Each row has a name. Each piece below is followed by the name of the row it came from, unless a question asks for something else. Each question is about the rows just above it. Places in a row count from 0.

vuz: [127 128 127 128 128 128 127 128 128 128 128 129 128 128 128 128 127 128
 140 173 173 172 127 128 128 173 172 173 173 172 173 172 172]
pefo: [127 128 127 128 128 127 128 128 128 129 128 128 155 172 172 172 173 172
 173 173 173 172 172 172 173 172 172 173 171 172 172 172 172]
Ros: [128 128 128 149 172 172 172 172 172 172 172 172 171 172 173 173 173 173
 172 172 172 172 173 173 173 172 173 172 173 172 173 172 173]
Gofed: [128 127 128 128 128 128 128 128 128 128 128 128 127 129 128 127 128 128
 127 128 128 128 158 172 171 173 172 173 173 173 172 173 172]
vuli: [129 129 128 128 127 128 127 128 128 128 127 129 128 128 128 128 129 129
 128 128 127 127 128 128 128 127 129 129 128 128 128 149 172]
One entry of vuli was changed: [129 129 128 128 127 128 127 128 128 128 126 129 128 128 128 128 129 129
 128 128 127 127 128 128 128 127 129 129 128 128 128 149 172]. Where, and from what? -> 10, [127]
After [172 127 128], its row goes on with -> [128 173 172 173 173 172 173 172 172]

Gaf: [ 93  93  98  81 165 167 170 164 159 163 169 162 164 157 165 158 159]
mafe: [107  94  92  93  98  81  79  87  81  97  94  98  93  94  83 100  92]
dib: [ 97  94 105 101  90  91  89  93  97  90  85  94  91  98  93  95  97]
kebu: [ 97  94 105 101  90  91  89  92  97  90  85  94  91 100  93  99  99]
Potad: [ 87  96 100 100  87 101 101  95 159 163 168 162 164  95  98  87  97]
Where do [ 87  96 100 100  87 101 101  95 159 163 168 162 164  95  98  87  97] appear? -> Potad
Go on from [159 163 169 162 164] to the end of its row. -> [157 165 158 159]
[92 93 98 81] -> mafe
One entry of kebu was changed: [ 97  94 105 101  90  91  89  92  97  90  85  94  91 100  93  99 100]. Where, and from what? -> 16, [99]
The rest of the row after [90 91 89 92]: -> [ 97  90  85  94  91 100  93  99  99]

daku: [118 157 100 135 123 145 128 112 101 127 102  85]
sutu: [102  96 112 113 117 111 120 115 113 115 102 134]
Dugek: [ 84 121 114 146  88 136  89  97 120 143 107 124]
fotuk: [103 135 104  98 115  91 112 121 141  92 106 147]
subi: [ 82 105  84 121  99 104 102  94 110 117  86 113]
Mar: [101 157 100 135 101 145 101 112 101 127 102  85]
bar: [150  91  96 106 163 110 166 157 107 104 120 128]
sot: [ 90 152 119 177  91 162  87 111 102 162 113 100]
temug: [103 100 104  98 115  91 112 121 141  92 106 147]
Which value appears more than once in Mar? -> [101]
[121 114 146  88 136  89  97 120 143] -> Dugek

babi: [136 129 107 126]
pefu: [118  99  93 123]
Tukub: [136 100  93 123]
suzu: [135 129 107 125]
Changed pefu: [118  99  94 123]. Place and old value: -> 2, [93]
The rest of the row after [136 129]: -> [107 126]
Go on from [135 129] to the end of its row. -> [107 125]
[136 100  93 123] -> Tukub
[118  99  93 123] -> pefu
The rest of the row after [136 100  93]: -> [123]

zer: [122 125  86 102]
teko: [152 140 130 114]
Ral: [151 140 130 143]
bip: [132 155 123 177]
fotu: [106 109 164 150]
Suzo: [110 143 134 139]
difi: [101 139 124 138]
bilo: [108  98 133 157]
The rest of the row after [152 140 130]: -> [114]
After [108  98 133], its row goes on with -> [157]

fip: [ 99 155 166 122 112]
Noge: [159 155 166 121 112]
Fasi: [159 155 166 122 112]
zipi: [164 124 100 145 160]
Komu: [172 109 121 152 109]
bir: [162 124 103 144 160]
tep: [171 107 123 151 161]
Repeated in Komu: -> [109]
[159 155 166 122 112] is in which row? -> Fasi
After [124 103], its row goes on with -> [144 160]
After [123 151], its row goes on with -> [161]

Duz: [140 153 140 160 148]
Nav: [156 153 148 132 156]
nev: [135 119 132 132 157]
sud: [164 164 136 164 122]
Peto: [162 176 163 165 104]
Which value appears more than once in nev? -> [132]
Go on from [140 153 140] to the end of its row. -> [160 148]
[153 148 132 156] -> Nav
Where does [140 152 140 160 148] differ from Duz, and what was there? -> 1, [153]
Which value appears more than once in sud? -> [164]
The value that Nav holds more than once: -> [156]
Changed sud: [164 164 135 164 122]. Place and old value: -> 2, [136]

Buze: [169  90 161 142 126]
burug: [151 150 141 127 118]
Dodol: [169 114 151 164 164]
Nizo: [113  99 113 172 144]
Todi: [113  99 113 172 161]
Kodi: [166  88 109 144 106]
nebo: [142 151 172 106 144]
One entry of burug was changed: [151 150 141 127 119]. Where, and from what? -> 4, [118]
Changed burug: [151 150 141 126 118]. Place and old value: -> 3, [127]
[ 90 161] is in which row? -> Buze
Where do [144 106] appear? -> Kodi
The value that Dodol holds more than once: -> [164]

Fako: [ 87  88 118 121 102 102  88  87 139 143  89  86 116  88  97  86 122  89
 129  86 101 128]
lev: [139 145  92 109 103 137 140 162  94  89 112 170  99 167 154 106  87 119
  89 138 120  88]
bape: [ 89 104  94 119  85 131  85  97 122 135  89 146  89 144 137  86  94  84
 105  87 108 101]
zosun: [ 86 116 118 118 100 121  84  97 134 137  92  98 110  93 121  91 116  90
 120  86 111 126]
tepit: [ 91 101  91 103  92 133  88 123 116 111  88 132  93 130 141  86  91  91
 103  84 120  94]
tigik: [ 92 102 141  96 139 155  95 106 105  97 105  92 146  91 157 121 149 102
 144  96 150 151]
zifad: [158 151  92 105 104 102 166 155  97  89 115 156  95 158 112 110  89 131
  89 150 105  87]
bebam: [117 115 102 125  93 101 119 120 126 132 103 125 100 124 101  93  99  98
 109 108 100 100]
Where does [ 86 116 118 118 100 121  84  96 134 137  92  98 110  93 121  91 116  90
 120  86 111 126] differ from zosun, and what was there? -> 7, [97]
One entry of bebam was changed: [117 115 102 125  93 102 119 120 126 132 103 125 100 124 101  93  99  98
 109 108 100 100]. Where, and from what? -> 5, [101]
Which row holds [ 86 116 118 118 100 121  84  97 134 137  92  98 110  93 121  91 116  90
 120  86 111 126]? -> zosun
The rest of the row after [84 97]: -> [134 137  92  98 110  93 121  91 116  90 120  86 111 126]

Bevot: [145 146 142 119 136 149 114]
gedu: [149 137 153 133 150 142 131]
rozok: [162 158 161 141 124 150 136]
pazin: [158 159 156 142 124 150 136]
ninuv: [145 162 170 143 145 159 135]
vupe: [129 141 131 152 112 126 149]
dof: [127 113 132 116 167 132 118]
Nalud: [160 152 155 123 129 153 119]
sok: [140 142 144 148 130 135 144]
[119 136 149 114] -> Bevot
Which value appears more than once in ninuv? -> [145]
Changed pazin: [157 159 156 142 124 150 136]. Place and old value: -> 0, [158]
Where does [127 114 132 116 167 132 118] differ from dof, and what was there? -> 1, [113]
[160 152 155 123 129 153] -> Nalud
Go on from [162 158 161 141 124] to the end of its row. -> [150 136]

direg: [149 100 168 144 165 138 140 115 161]
misig: [127 150 127 145 165 138 130 122 147]
ran: [142 101 153 136 151 129 125 142 130]
gelup: [118 165 127 145 130 138 122 150 165]
gase: [142 101 153 136 151 129 124 132 145]
The rest of the row after [145 165 138]: -> [130 122 147]
Where does [118 164 127 145 130 138 122 150 165] differ from gelup, and what was there? -> 1, [165]
Where does [118 165 127 145 130 138 122 150 164] differ from gelup, and what was there? -> 8, [165]
Which row holds [165 127 145 130 138 122 150]? -> gelup
The value that ran holds more than once: -> [142]
One entry of ran was changed: [142 101 153 136 151 129 124 142 130]. Where, and from what? -> 6, [125]

